A small network was shown many inputs. Here are its activations along a few directions, one row for each input.
Each table varies a few parts of the input and shows all the possible inputs, shuffled.
A made-up example of a description, with smaller parts first: one of 4 places along a line, together with either a single point or one of 9 places around a ring or (one of 3 separate values, together with one of 5 places around a ring).
Shared parts are said once, and a part with two or three values counts as separate values.
In the rows, 128 means zero.

Other details of the inputs vary at random and push rows far along two fixed directions, the same in every table; ignore that.

Rows:
row 1: [108  98 132 121 122 140 102 118 148 148 129 121 147 133]
row 2: [101  93 132 126 132 147 107 121 133 129 152 124 137 142]
row 3: [136 139 125 141 125 116 124 133 124 130 102 130 115 119]
row 4: [134 147 130 136 132 116 129 129 121 129 103 130 118 119]
row 5: [128 140 130 146 132 122 137 138 105 106 132 126 114 126]
row 6: [134 133 121 145 109 113 128 135 123 127 105 126 119 123]
row 7: [110 103 142 116 137 155 106 123 129 125 142 127 152 144]
row 8: [109 112 138 117 145 144 105 106 139 142 130 123 157 130]
row 9: [117  77 131 110 149 142 126 118 125 135 141 111 145 133]
row 10: [136 143 134 135 133 130 131 132 114 109 109 139 111 130]
row 11: [134 141 123 137 117 115 123 136 135 118 105 116 115 117]
row 12: [109 109 139 120 143 144 107 109 136 147 129 125 157 134]
row 13: [173 164 116  80 117  97 208 135 151 151 192 146 120 120]
row 14: [134 131 119 139 119 134 132 142 122 107 109 123 105 126]
row 15: [133 134 123 144 112 114 127 139 126 126 103 123 119 123]
row 16: [137 137 121 144 112 112 127 135 116 126 112 122 125 125]
row 17: [136 137 124 141 122 115 126 135 123 131 101 133 118 121]
row 18: [110 101 132 122 126 140 100 118 140 145 134 116 152 136]
row 19: [135 151 129 132 133 116 128 126 124 124 105 127 118 116]
row 20: [109 103 135 118 132 140 107 106 132 155 126 137 152 133]
row 21: [135 133 128 141 117 129 127 143 124 104 108 128 108 132]
row 22: [134 139 124 140 116 115 126 139 132 124 105 119 116 120]
row 23: [110  96 127 115 130 158 108 123 136 129 142 119 141 142]
row 24: [107 102 144 122 137 150 105 119 127 126 151 129 150 141]
row 25: [137 144 123 138 119 114 124 136 126 118 113 113 121 121]
row 26: [110 106 137 120 136 142 102 117 136 143 134 117 159 132]
row 27: [146 125 124 128 144 114 162 130 109 118 119 121 113 121]
row 28: [111 103 131 116 134 141  98 114 150 147 125 128 146 128]
row 29: [ 99 100 130 121 150 153 120 111 127 132 144 132 145 139]
row 30: [110 101 134 124 129 139 105 114 126 147 135 125 162 134]
row 31: [125 135 122  76 125 137 162 116 166 164 211 155 150 137]
row 32: [136 149 132 142 133 118 135 126 113 128 110 126 127 122]
row 33: [127 130 124 150 120 122 133 140 121 108 121 128 101 126]
row 34: [110  99 130 122 123 138 101 119 138 146 133 119 154 139]
row 35: [108 106 138 116 138 142 105 108 136 153 126 131 149 132]
row 36: [107  94 137 124 124 150 104 120 145 129 143 132 137 142]
row 37: [136 136 130 146 128 125 126 135 120 110 115 140 103 126]
row 38: [137 150 127 136 129 117 126 133 120 117 116 114 129 116]
row 39: [136 135 122 144 119 114 126 131 120 132 101 136 118 120]
row 40: [136 144 129 144 128 116 136 124 108 130 109 132 130 123]
row 41: [137 152 130 137 134 117 134 126 119 122 111 124 128 119]
row 42: [109 100 133 115 139 160 111 122 127 129 144 122 149 138]
row 43: [185 171 107  69  98  93 221 146 167 158 230 136 129 126]
row 44: [135 138 130 145 120 122 128 140 115 104 125 125 111 133]
row 45: [135 141 126 133 135 133 137 132 113 113 111 135 107 124]
row 46: [111 102 132 117 133 141 100 117 149 151 125 130 145 130]
row 47: [136 143 128 142 124 115 130 136 111 125 113 122 132 123]
row 48: [140 155 136 134 130 122 148 130 118 115 143 141 121 130]
row 49: [146 114 117 130 126 112 154 140 122 115 113 115 101 121]
row 50: [170 196 126  83 102 104 198 135 162 151 221 167 127 129]
row 51: [138 146 122 136 120 115 123 135 128 117 114 112 121 120]
row 52: [138 139 128 139 120 127 128 144 117 103 117 123 113 135]
row 53: [133 143 130 138 128 115 130 128 115 132 102 134 121 122]
row 54: [135 144 113 130 120 120 151 143 124 116 146 125 112 131]
row 55: [137 147 136 138 135 130 137 132 111 107 116 135 120 132]
row 56: [135 149 130 133 132 116 129 127 122 126 105 129 118 117]
row 57: [138 136 128 140 128 130 125 138 121 108 106 139 107 129]
row 58: [ 99  97 128 120 144 152 115 121 125 129 149 123 147 139]
row 59: [121 132 132 155 141 125 125 128 101 104 101 135  98 123]
row 60: [110 105 137 122 134 142 103 116 131 145 135 118 159 133]
row 61: [137 142 124 140 119 114 125 138 125 122 112 114 121 123]
row 62: [143 157 126 127 123 113 139 135 127 125 133 120 133 118]
row 63: [137 135 119 137 129 134 132 138 120 111 108 134 104 123]
row 64: [137 144 123 135 127 116 122 132 132 123 104 126 114 115]
row 65: [133 150 131  72 118 130 177 115 173 169 245 159 163 140]
row 66: [135 146 131 143 131 117 135 128 111 129 107 129 130 124]
row 67: [130 133 124 148 131 123 131 135 118 112 119 138 100 123]
row 68: [108 103 135 115 145 161 116 112 128 132 139 131 147 138]
row 69: [103  92 123 120 141 152 112 118 141 136 139 137 133 136]
row 70: [100  90 122 121 130 151 114 122 143 132 142 126 134 139]
row 71: [148 116 118 128 136 113 152 136 120 119 111 126 101 118]
row 72: [134 140 123 138 116 115 124 137 134 120 106 118 116 118]
Description of these inputs: one of 6 places around a ring, together with either a single point or one of 5 places around a ring or one of 6 places along a line.
- The inputs of row 21 and row 10 match in every part but the place on the ring of 6. If row 15 is changed in the same way as row 21 into row 10, which row does it become? => row 53
- The inputs of row 51 and row 11 match in every part but the place on the ring of 6. If row 23 is changed in the same way as row 51 into row 11, which row does it become? => row 14
- Which other rows agree with row 69 in the place on the ring of 6? List them by row number. => row 3, row 17, row 28, row 37, row 39, row 46, row 57, row 63, row 64, row 67, row 71
- Change only the place on the line of 6 in row 47. List by row number the other rows that result. => row 26, row 30, row 38, row 60, row 62
- Change only the place on the ring of 6 in row 67. List by row number the other rows that result. => row 2, row 5, row 33, row 59, row 65

Rows:
row 73: [ 95  92 136 122 140 165  96 113 129 128 135 132 146 144]
row 74: [118 123 137 139 137 132 102 118 115 123  99 114 141 125]
row 75: [154 173 126 122 112 115 163 143 129 118 160 145 112 127]
row 76: [113 120 136 153 138 126 100 120 107 121  86 121 134 124]
row 77: [147 155 112 127 123 111 167 145 120 116 144 128 105 120]
row 78: [132 148 129 192 135 105 111 136  71  93  38 114  93 111]
row 79: [143 158 126 160 127 118 140 143 100  90 100 131  94 125]
row 80: [154 154 124 123 127 110 170 140 118 116 143 135 104 121]
row 81: [103  95 131 111 133 152 114 115 150 139 166 128 150 143]
row 82: [111  96 141 171 158 145  91 128  80  86  56 122 101 129]
row 83: [ 99  77 130 130 149 152 102 113 127 124 127 117 136 137]
row 84: [125 130 130 113 120 127 130 123 150 149 146 133 144 131]
row 85: [117 118 132 131 126 131 115 121 133 143 120 127 133 129]
row 86: [130 129 127 110 117 125 134 125 154 148 150 137 144 126]
row 87: [164 171 113 113 105 103 162 144 146 137 151 135 116 119]
row 88: [150 166 122 143 122 105 140 143 116 122 110 125 116 115]
row 89: [118 112 129 138 127 130 112 122 128 134 108 128 128 124]
row 90: [130 131 129 112 121 132 127 125 149 150 147 129 144 129]
row 91: [ 99  80 132 141 139 145  80 115 126 126  84 118 132 133]
row 92: [155 168 122 117 123 117 174 143 124 122 154 148 114 127]
row 93: [134 130 125 109 118 129 131 127 153 148 152 133 144 124]
row 94: [125 117 126 105 137 139 147 122 133 136 157 134 134 133]
row 95: [121 112 132 135 132 136 104 125 127 121  97 114 130 123]
row 96: [158 167 125 138 128 112 167 143 112 107 128 142 101 125]
row 97: [104  85 132 109 140 149 113 115 143 139 159 125 143 137]
row 98: [125 130 133 117 130 129 119 124 138 139 132 122 147 129]
row 99: [150 165 121 124 113 109 165 147 134 118 163 135 110 124]
row 100: [122 121 135 123 129 135 114 124 136 133 118 117 138 129]
row 101: [ 99  96 129 107 132 154 114 119 147 141 166 129 151 142]
row 102: [127 136 129 114 121 122 132 121 144 156 152 137 147 129]
row 103: [138 108 124 110 107 130 145 136 138 140 166 125 143 143]
row 104: [132 126 125 103 119 129 127 125 154 142 145 126 139 131]
row 105: [122 127 131 123 128 125 120 123 137 144 132 130 146 129]
row 106: [119 102 131 143 150 139 123 121 105 108 100 120 114 130]
row 107: [124 117 124 120 120 127 120 122 143 145 131 133 130 130]
row 108: [152 172 123 163 125 101 135 141  95 107  84 120 107 110]
- What do these inputs look like to the network? => either a single point or (one of 3 separate values, together with one of 5 places around a ring) or (one of 4 places along a line, together with one of 5 places along a line)
- Change only the choice among 3 separate values in row 73. List by row number the other rows that result. => row 75, row 79
- Change only the place on the ring of 5 in row 96. List by row number the other rows that result. => row 79, row 81, row 83, row 106

Rows:
row 109: [191 227 114 127 113  83 220 159 118 113 156 152  88 111]
row 110: [ 72  65 147 181 168 171  41 110  74  88  38 103 127 137]
row 111: [125 131 132  86 135 144 148 115 152 158 192 152 155 138]
row 112: [119 116 127  96 113 144 134 126 166 150 199 134 160 144]
row 113: [181 191 108 177 110  75 183 176  85  69  76 120  43 106]
row 114: [125 127 124  95 110 138 136 129 161 151 202 137 156 141]
row 115: [ 84  46 142 163 171 146  60 106  79 119  45  72 158 126]
row 116: [131 112 128 166 149 124 122 133  88  88  64 122  82 119]
row 117: [133 125 117 137 121 121 141 141 119 114 124 126 101 128]
row 118: [ 78  44 132 143 148 165  76 113 121 117  94 112 130 143]
row 119: [119  86 121  86 101 137  99 117 188 182 147 118 170 134]
row 120: [132 160 131  97 111 115 125 112 174 179 162 141 164 124]
row 121: [124 155 143 101 111 120 121 102 162 191 166 158 184 129]
row 122: [124 110 124 184 154 126 111 136  69  76  36 119  74 116]
row 123: [ 95  78 146 106 158 166  99 102 136 139 141 135 158 144]
row 124: [110 120 138  91 128 155 125 110 157 153 191 138 172 145]
row 125: [182 204 114 186 107  78 170 178  81  64  79 117  57 107]
row 126: [130 144 137 152 135 129 120 134  99  96  99 120 114 127]
row 127: [195 214 105  99 100  82 235 154 146 132 196 160  96 114]
row 128: [110 104 131  88 116 141  95 107 186 182 154 123 173 126]
- What do these inputs look like to the network? => either a single point or one of 4 places along a line or (one of 3 separate values, together with one of 5 places around a ring)
- Which of the alternatives is row 122? => one of 3 separate values, together with one of 5 places around a ring
- Start at row 119 and move only the place on the line of 4, one step at a time. The first step leads to row 128. Which rows follow, in order? => row 120, row 121
